These are the activations of a small neural network, seen along a few directions. Each row is one input.
In each table, some parts of the input vary, and every possible input appears once, in random order.
A made-up example of a description, with smaller parts first: one of 6 places along a line, together with either a single point or one of 9 places along a line or (one of 2 separate values, together with one of 8 places around a ring).
Shared parts are said once, and a part with two or three values counts as separate values.

Other details of the inputs shift rows strongly along two fixed directions, in all tables alike. That doesn't count.

A family of inputs:
x1: [-4.67,-0.64,-3.35,+2.35,-0.27,+0.75,+1.38,+0.77,-0.72,+1.81,+3.05]
x2: [+2.23,+2.01,+1.05,-2.59,+7.05,-2.32,+1.89,-1.46,-4.59,-4.14,-2.13]
x3: [-0.62,+0.31,+0.59,-0.57,+0.73,+0.46,+0.47,+1.45,+1.49,-1.16,-1.22]
x4: [+1.66,+3.42,+0.36,-2.01,+3.92,+1.08,+1.74,-4.28,-0.89,-4.22,-2.80]
x5: [+3.21,-1.55,+0.57,-0.37,-2.95,+0.05,-2.17,+0.30,+2.07,+1.72,-0.12]
x6: [-0.93,+5.17,-0.41,-4.17,+8.71,+1.44,+3.05,-2.95,-1.09,-5.26,-1.40]
x7: [-0.80,-2.58,+0.08,+0.65,-2.28,+1.03,-2.05,+1.68,+1.18,+3.15,+2.64]
x8: [+0.35,-0.63,-0.85,+1.63,-3.48,-0.38,-2.51,+0.55,+1.13,+1.06,+1.28]
x9: [+2.82,+0.78,+0.41,-1.42,-0.36,+1.01,+0.32,-1.37,+0.69,+0.30,-0.67]
x10: [+4.38,-2.23,+4.16,+1.79,-9.58,+0.94,-2.41,-0.22,+1.46,+3.99,-4.87]
x11: [+0.62,-2.28,+0.94,+1.00,-5.18,+1.98,-0.20,+2.56,+1.16,+3.48,-0.49]
x12: [+3.28,-1.19,+4.98,+1.25,-5.55,-0.11,-1.71,-1.20,+1.73,+0.87,-4.55]
x13: [+4.44,+1.66,+3.41,-2.65,+3.50,+0.45,+0.63,-3.43,+1.21,-3.44,-3.51]
x14: [+2.75,-0.65,+1.99,-0.86,-2.17,+0.95,-2.28,+1.34,+2.18,+1.17,-2.43]
x15: [-7.74,+1.36,-5.41,+0.99,+3.38,-2.45,+1.10,+0.00,-0.43,-1.13,+5.32]
x16: [+1.08,+1.73,+3.45,-0.30,+3.47,+0.62,+2.11,-2.66,+0.60,-4.03,-4.74]
x17: [-5.29,-1.00,-6.51,+1.38,+0.92,-2.75,+0.84,+4.11,-5.72,+3.81,+8.86]
x18: [-2.10,-2.07,-1.67,+2.58,-3.37,+0.00,-2.17,+0.23,+0.15,+2.35,+4.77]
x19: [-5.46,-2.47,-7.59,+1.01,+1.88,-3.59,-0.05,+4.45,-4.46,+3.03,+8.18]
x20: [+3.02,-3.09,+4.05,+1.22,-5.34,+1.47,-1.04,+1.90,+2.52,+2.47,-2.51]
x21: [-2.23,+3.93,-0.26,-0.92,+6.97,-0.64,+3.04,-1.78,+0.35,-5.86,-2.64]
Description of these inputs: one of 3 separate values, together with either a single point or one of 6 places around a ring.
The inputs of x8 and x18 match in every part but the choice among 3 separate values. If x14 is changed in the same way as x8 into x18, which row does it become?
Answer: x7
Change only the place on the ring of 6 in x9. List by row number the other rows that result.
Answer: x1, x4, x6, x10, x11
Change only the choice among 3 separate values in x5. List by row number the other rows that result.
Answer: x9, x13
Change only the choice among 3 separate values in x17. List by row number the other rows that result.
Answer: x2, x19

A family of inputs:
x22: [-3.23,-1.46,-2.46,+1.95,-2.54,+1.18,+0.04,+2.41,-0.49,+3.18,+2.59]
x23: [+1.71,+0.30,+1.50,-1.09,+1.36,+0.66,+0.28,+1.37,+0.54,-1.14,-2.86]
x24: [+2.09,+1.62,+0.68,-0.73,-0.26,+0.62,+0.13,-2.30,+0.89,-0.83,-2.55]
x25: [-1.72,+1.30,-0.88,-0.66,+3.88,-2.09,+0.34,+0.05,-1.41,-2.13,+0.51]
x26: [+0.33,+2.48,+0.52,-2.15,+2.09,+1.49,+1.58,-1.90,-0.07,-2.31,-2.46]
x27: [+2.34,-0.84,+1.84,+0.06,-2.67,+1.05,-1.65,-1.63,+2.61,+0.71,-1.21]
x28: [-3.82,+0.05,-3.16,+1.15,+1.56,-0.84,+0.24,-0.91,+0.02,-0.88,+4.79]
x29: [-1.94,+2.44,-3.09,-2.44,+7.88,-0.76,+2.41,-1.58,-3.67,-2.20,+4.18]
x30: [-1.38,-1.84,-0.27,+1.33,-3.52,+1.47,-1.03,+1.52,+2.28,+2.95,+3.47]
x31: [+2.43,+0.66,+0.86,+1.07,-2.89,-0.47,-0.54,-1.02,+0.10,+0.18,-2.11]
x32: [+0.30,-0.44,+1.64,-0.03,+0.37,+1.75,+0.23,+0.01,+1.34,-0.77,-1.77]
x33: [-1.90,+1.56,+0.32,-0.53,+4.44,-1.00,+0.95,-2.27,-0.83,-3.39,-0.24]
x34: [+1.97,+1.14,+1.39,-2.18,+1.61,+0.70,+0.14,+0.32,+1.08,-1.37,-2.13]
x35: [+3.50,-0.68,+1.37,-0.66,-2.47,+0.06,-2.25,+0.30,+1.82,+0.91,-2.12]
x36: [+1.89,+0.75,+0.40,-0.85,+0.95,-1.46,-0.77,-0.49,+0.09,-1.84,-1.82]
x37: [+1.42,-1.46,+2.91,+1.10,-2.27,+0.53,-0.04,+0.06,+1.13,+0.51,-2.40]
x38: [+2.08,-1.26,+2.26,+0.15,-1.81,-0.56,-0.20,+1.64,+0.31,+0.75,-2.52]
x39: [-0.64,-2.95,-2.68,+0.66,-2.00,-0.42,-0.72,+2.26,-2.98,+3.66,+5.03]
x40: [-2.90,-1.09,-1.98,+2.54,-2.92,-1.34,-0.73,+1.21,-1.58,+2.60,+2.64]
x41: [-2.52,-0.28,-1.18,+1.31,-0.77,-0.56,+1.59,+0.96,-1.16,+1.42,+0.97]
Describe the family of inputs behind these rows.
Answer: either one of 2 separate values or (one of 3 separate values, together with one of 6 places around a ring)
